Each row below holds a small network's activations on one record, seen along a few directions.
Here are examples, each followed by its value of one field, U.
The word none means that the record has no U.
Other fields move the rows too, some of them a lot.
(in the rows, 500 means zero)
Strong random noise was added to every row along 3 fixed directions; ignore it. To show where, here is one row again and again, with new noise each time:
[507 256 597 497 430 600 512 491 740 530 454 470 692 527 341 487 479 311
 305 702 874 612]
[451 546 695 476 686 838 464 488 352 435 538 537 736 447 398 348 696 192
 612 526 866 301]
[622 382 594 399 497 621 482 289 603 523 559 481 550 539 509 368 506 453
 468 575 696 550]
[724 449 587 321 523 623 460 121 536 526 637 484 443 553 636 283 510 565
 564 500 567 535]
[546 528 564 410 579 560 516 384 430 507 555 477 426 562 534 378 514 574
 598 423 538 419]

[451 466 489 519 433 348 526 509 557 466 506 505 458 485 526 567 393 528
 461 537 457 516] : u5
[767 509 490 370 470 590 354 162 493 516 621 441 517 432 587 428 470 601
 639 613 401 599] : u7
[397 249 560 512 595 555 422 407 644 556 572 458 627 515 578 393 547 313
 384 462 874 447] : u6
[467 275 463 526 571 410 408 331 675 581 619 483 429 572 702 470 462 564
 517 511 556 526] : u6
[368 892 490 610 702 498 487 682  67 445 539 483 254 533 544 496 619 670
 881 168 139 179] : u2
[552 346 478 580 427 565 441 287 618 518 516 552 514 520 515 564 452 530
 560 773 573 599] : u8
[430 544 543 484 516 624 508 506 496 518 443 485 577 496 398 485 596 331
 473 445 628 457] : u4
[541 515 413 546 386 536 518 451 463 521 493 525 457 482 422 564 417 602
 612 641 322 529] : u3
[323 578 361 588 499 235 570 801 318 531 363 431 353 549 351 700 354 720
 622 442 204 415] : u7
[435 448 500 499 537 471 486 426 571 508 538 529 472 557 515 501 546 576
 502 422 514 648] : u4
[706 637 387 468 444 358 487 453 458 446 489 487 225 505 636 613 309 782
 604 410 143 541] : u12
[461 444 474 773 434 539 428 637 568 426 510 675 616 451 344 735 507 468
 605 798 530 547] : u1
[395 545 571 482 624 632 510 473 473 456 495 535 629 535 432 400 598 359
 448 416 656 508] : u4
[574 546 572 349 526 415 508 322 457 498 559 463 479 453 633 297 518 500
 489 260 506 410] : u15
[277 510 563 580 656 609 498 646 410 483 517 524 507 483 449 519 632 412
 640 408 632 341] : u10
[313 299 620 593 741 558 443 519 601 554 544 554 649 502 605 301 574 424
 467 403 896 397] : u6
[321 604 489 582 592 496 623 809 410 431 435 529 542 546 360 596 587 494
 452 398 552 284] : u1
[586 391 605 440 408 552 526 341 614 572 561 530 549 531 551 430 426 486
 361 552 545 626] : none
[719 229 456 584 187 534 453 385 804 533 500 495 602 451 329 653 366 495
 400 962 480 845] : u3
[656 340 430 287 375 358 503 249 607 584 559 392 330 566 608 400 315 746
 431 457 376 633] : u14
[918 404 402 336 194 362 527 126 794 634 553 363 280 521 644 436 320 673
 240 657 300 861] : u13
[466 406 386 609 518 357 435 537 596 488 510 609 489 492 443 709 405 664
 569 714 408 559] : u9
[671 470 389 358 456 358 479 282 512 549 559 421 271 559 646 478 331 822
 605 532 208 588] : u14
[299 446 507 655 638 564 460 648 478 481 523 696 622 408 346 609 613 469
 665 593 642 416] : u9
[207 375 486 718 516 480 487 940 634 465 350 433 679 493 216 787 468 298
 365 675 773 477] : u10
[444 506 502 490 697 499 541 488 443 536 566 482 504 504 684 299 610 579
 548 319 510 397] : u13
[395 303 465 578 410 349 567 696 779 633 431 402 552 628 432 539 455 462
 268 460 637 579] : u2
[528 186 430 581 433 432 393 352 790 521 564 504 546 550 505 653 379 559
 500 827 578 696] : u8
[560 438 428 577 443 422 492 554 547 463 441 561 446 490 519 633 367 492
 497 562 410 560] : u12
[536 548 370 435 456 195 549 498 469 589 466 379 181 664 621 517 358 789
 480 258 143 487] : u2
[813 411 454 424 275 546 377  86 640 586 614 509 434 473 593 438 361 684
 608 735 297 778] : u7
[438 489 518 493 560 424 501 500 452 544 550 513 473 526 609 559 448 607
 551 436 396 458] : none
[420 448 482 525 627 346 533 473 506 532 542 534 342 591 621 415 412 799
 601 381 467 469] : u8
[457 500 575 645 579 719 383 474 454 428 586 565 566 452 472 539 614 359
 702 675 588 456] : u10
[503 596 524 584 541 758 444 644 325 332 472 602 750 372 314 642 593 220
 626 738 607 495] : u9
[437 244 526 537 371 367 564 621 783 644 413 478 554 533 441 672 384 541
 190 648 602 681] : none
[637 521 450 547 357 548 486 425 581 536 527 457 480 417 476 524 476 414
 426 671 452 630] : u13
[475 499 587 343 625 718 451 424 372 479 571 486 637 413 483 335 598 335
 599 442 683 362] : u14
[523 463 489 500 290 512 562 609 569 469 284 477 613 488 368 551 459 423
 342 633 574 644] : u11
[322 244 564 553 499 484 513 628 704 556 457 393 709 458 401 473 510 188
 221 503 933 494] : u5
[616 573 477 463 444 405 553 488 496 497 511 540 373 565 486 499 420 688
 477 416 385 492] : u1
[726 617 430 365 468 501 474 285 288 493 590 490 344 505 575 456 446 674
 712 510 158 466] : u3
[452 491 440 468 415 270 566 594 527 576 436 371 393 507 467 527 413 503
 385 376 409 519] : u15
[485 429 548 449 402 556 494 686 576 436 351 452 720 472 365 552 495 317
 357 626 639 598] : u11
[316 457 513 597 421 446 638 915 561 447 227 450 663 496 256 647 514 383
 354 577 614 535] : u11
[329 574 610 576 740 662 455 638 344 460 522 470 678 404 485 439 673 174
 586 458 745 247] : u5
[503 584 553 534 516 659 458 383 447 519 537 495 589 380 504 385 618 274
 564 513 599 439] : u15
[672 349 565 551 467 722 369 397 667 419 530 603 716 375 499 553 492 201
 459 768 696 623] : u12

Here are new rows. What is U for each?
[101 401 430 678 658 305 523 871 479 556 445 484 429 573 460 638 479 508
 528 348 572 312] : u6
[640 456 495 523 427 547 447 296 567 490 631 651 507 534 538 459 453 559
 548 621 478 557] : u1
[402 560 637 531 486 467 613 783 517 460 354 459 674 418 278 432 564 252
 327 397 737 405] : u15
[554 597 512 491 494 346 576 524 440 543 495 365 312 493 503 437 511 597
 501 308 341 474] : u15
[413 666 387 529 469 354 550 686 304 431 493 547 364 570 436 675 456 655
 548 414 267 367] : u1
[327 681 522 558 675 460 546 720 352 547 513 447 406 500 542 434 575 484
 620 315 527 284] : u5
[418 503 551 632 483 374 584 685 539 433 457 501 469 466 402 578 482 525
 477 523 507 480] : u5
[361 661 546 525 673 559 506 585 298 514 531 465 432 497 524 416 661 484
 657 182 481 282] : u2
[794 567 470 338 386 542 493 185 368 533 580 478 288 470 593 401 474 736
 657 493 241 551] : u3
[384 680 450 523 631 405 466 626 358 437 483 465 397 562 493 599 491 666
 587 347 333 481] : u4
[565 410 427 539 374 342 446 370 715 559 465 529 384 570 586 518 401 695
 391 553 345 660] : u2
[656 586 504 489 404 377 526 363 551 496 475 509 418 451 564 459 469 584
 523 553 348 565] : u15
[606 686 570 403 682 702 436 345 210 398 607 586 476 415 668 321 583 403
 726 239 489 273] : u12
[538 493 497 597 515 567 466 622 505 423 429 568 590 431 458 633 452 332
 514 606 559 491] : u12
[797 486 333 544 213 471 446 238 591 476 578 597 356 514 566 631 296 769
 633 787 197 855] : u9
[387 427 499 495 571 476 573 541 528 570 463 445 524 504 444 451 507 567
 538 421 511 444] : u7
